These are the activations of a small neural network, seen along a few directions. Each row is one input.
Each table varies a few parts of the input and shows all the possible inputs, shuffled.
A made-up example of a description, with smaller parts first: line(4) and (point or ring(11) or (values(3) and ring(8))).
Shared parts are said once, and a part with two or three values counts as separate values.
(in the rows, 128 means zero)

Other details of the inputs vary at random and push rows far along two fixed directions, the same in every table; ignore that.

Table:
R1: 114 139 145 95 131 122 124 141 165 115 125 152
R2: 131 123 125 187 161 117 137 131 158 153 151 85
R3: 108 122 130 192 147 123 138 145 142 192 143 93
R4: 111 128 134 89 145 120 103 132 155 106 132 150
R5: 111 115 133 89 114 134 139 144 161 132 120 151
R6: 197 147 118 169 126 131 158 95 46 159 119 83
R7: 113 115 117 194 139 124 151 126 156 155 152 91
R8: 130 127 144 94 130 118 119 148 166 124 128 155
R9: 149 153 121 111 100 135 134 81 51 109 113 144
R10: 102 121 142 96 139 128 103 141 149 100 125 147
R11: 160 166 136 116 95 132 149 92 63 118 108 140
R12: 164 173 137 115 100 132 145 98 65 117 108 138
R13: 106 119 144 94 145 124 100 139 148 101 126 146
R14: 118 115 122 85 138 129 112 147 153 118 124 145
R15: 114 123 125 94 123 126 106 146 157 109 131 157
R16: 122 118 129 89 137 118 100 141 156 112 133 155
R17: 175 154 121 108 106 127 121 98 52 112 114 140
R18: 164 164 125 107 113 129 124 88 51 106 113 137
R19: 92 116 138 100 128 134 110 137 149 100 123 152
R20: 115 118 106 191 156 125 126 130 151 141 156 85
R21: 116 92 96 180 146 133 137 131 146 156 148 87
R22: 110 117 124 94 119 128 109 140 157 110 130 160
R23: 168 161 138 159 108 134 151 98 49 127 109 106
R24: 94 119 151 104 117 130 133 139 156 114 120 154
R25: 122 105 105 244 164 130 133 127 128 154 160 47
R26: 131 113 115 179 144 132 148 148 159 163 143 85
R27: 112 120 136 100 109 126 131 143 165 125 128 161
R28: 117 125 137 101 112 126 128 146 166 123 127 158
R29: 88 127 138 93 133 126 102 144 140 144 123 159
R30: 106 111 122 96 117 128 113 136 155 113 132 162
R31: 168 149 114 105 107 139 133 103 53 119 106 131
R32: 108 110 119 89 127 135 118 143 155 119 123 149
R33: 109 131 155 99 131 125 121 148 158 111 117 147
R34: 177 156 142 158 122 126 144 94 47 131 112 101
R35: 136 110 116 179 152 128 145 145 156 165 143 82
R36: 88 110 137 100 125 134 113 133 147 102 124 154
R37: 175 162 133 117 92 130 143 108 69 124 111 141
R38: 114 112 129 199 142 129 146 134 148 148 142 85
R39: 111 111 105 190 151 127 129 124 150 141 155 89
R40: 181 161 135 114 100 127 139 106 66 124 111 140
R41: 121 112 124 83 145 125 110 144 153 120 126 145
R42: 126 107 114 179 139 132 151 141 157 163 142 87
Description of these inputs: values(2) and (point or (line(4) and line(5))).
Question: The inputs of R23 and R25 match in every part but the values(2) part. If R26 is changed in the same way as R23 into R25, which row does it become?
Answer: R31
Question: Change only the values(2) part in R8. List by row number the other rows that result.
Answer: R16
Question: Change only the line(4) part in R38. List by row number the other rows that result.
Answer: R11, R28, R42
Question: Change only the values(2) part in R21. List by row number the other rows that result.
Answer: R5

Table:
R43: 92 104 119 58 128 129 86 152 166 109 130 173
R44: 70 131 169 102 145 119 117 158 177 110 121 152
R45: 211 160 126 105 87 133 175 97 29 154 93 123
R46: 154 157 141 190 135 123 136 103 74 145 133 91
R47: 122 143 114 61 100 128 99 106 90 101 116 180
R48: 111 106 126 56 147 126 107 167 192 87 125 163
R49: 129 119 110 162 139 120 122 118 155 118 151 108
R50: 128 113 105 223 136 145 141 86 57 149 135 73
R51: 122 84 102 196 167 120 119 152 192 136 163 79
R52: 109 116 133 164 136 132 139 119 128 106 133 101
R53: 160 162 154 42 126 126 111 125 92 106 95 166
R54: 137 135 138 132 151 117 111 148 144 136 130 128
R55: 91 129 157 80 101 137 138 162 200 129 121 171
R56: 176 140 101 95 117 146 119 89 25 123 107 128
R57: 128 148 130 76 92 142 112 89 53 100 105 168
R58: 127 88 110 211 153 120 157 167 203 194 164 75
R59: 162 158 121 187 141 109 136 101 85 150 142 91
R60: 128 122 124 158 130 132 128 113 128 108 138 112
R61: 124 123 120 160 124 122 155 145 181 168 147 123
R62: 80 124 160 102 106 136 151 163 190 132 110 156
Question: What do these inputs look like to the network?
Answer: line(4) and line(5)
Question: The inputs of R51 and R58 match in every part but the line(4) part. If R48 is changed in the same way as R51 into R58, which row does it become?
Answer: R45
Question: Change only the line(5) part in R59. List by row number the other rows that result.
Answer: R44, R46, R53, R54
Question: Change only the line(5) part in R56. List by row number the other rows that result.
Answer: R43, R47, R50, R57

Table:
R63: 178 154 149 70 91 131 144 124 54 134 78 159
R64: 110 110 138 72 148 129 97 152 188 78 134 154
R65: 171 108 88 168 161 125 144 131 123 185 136 70
R66: 102 161 148 130 103 142 134 87 52 110 105 147
R67: 94 121 157 105 139 126 122 141 188 85 128 145
R68: 138 126 122 236 149 110 156 124 154 182 170 75
R69: 56 108 139 140 150 127 108 133 163 123 137 138
R70: 94 148 154 131 114 117 140 149 196 138 133 148
R71: 81 72 87 79 66 154 146 139 195 110 137 182
R72: 139 141 126 150 110 131 108 90 24 119 107 120
R73: 138 150 164 47 98 134 149 134 108 129 90 173
R74: 75 127 159 125 136 130 136 147 202 91 127 140
R75: 132 114 107 87 157 118 99 136 164 86 136 131
R76: 109 130 148 153 125 138 172 156 161 170 122 100
R77: 143 125 98 112 154 109 110 147 174 136 152 144
R78: 140 99 118 239 163 119 134 134 139 132 157 51
R79: 190 149 130 85 110 144 141 118 59 146 96 137
R80: 117 97 93 232 169 135 110 116 103 161 166 48
R81: 199 172 125 108 98 130 123 96 55 129 119 145
R82: 120 133 150 90 113 111 108 161 179 120 130 172
R83: 163 143 88 128 134 129 109 75 7 123 127 110
Question: What do these inputs look like to the network?
Answer: point or (line(4) and line(5))
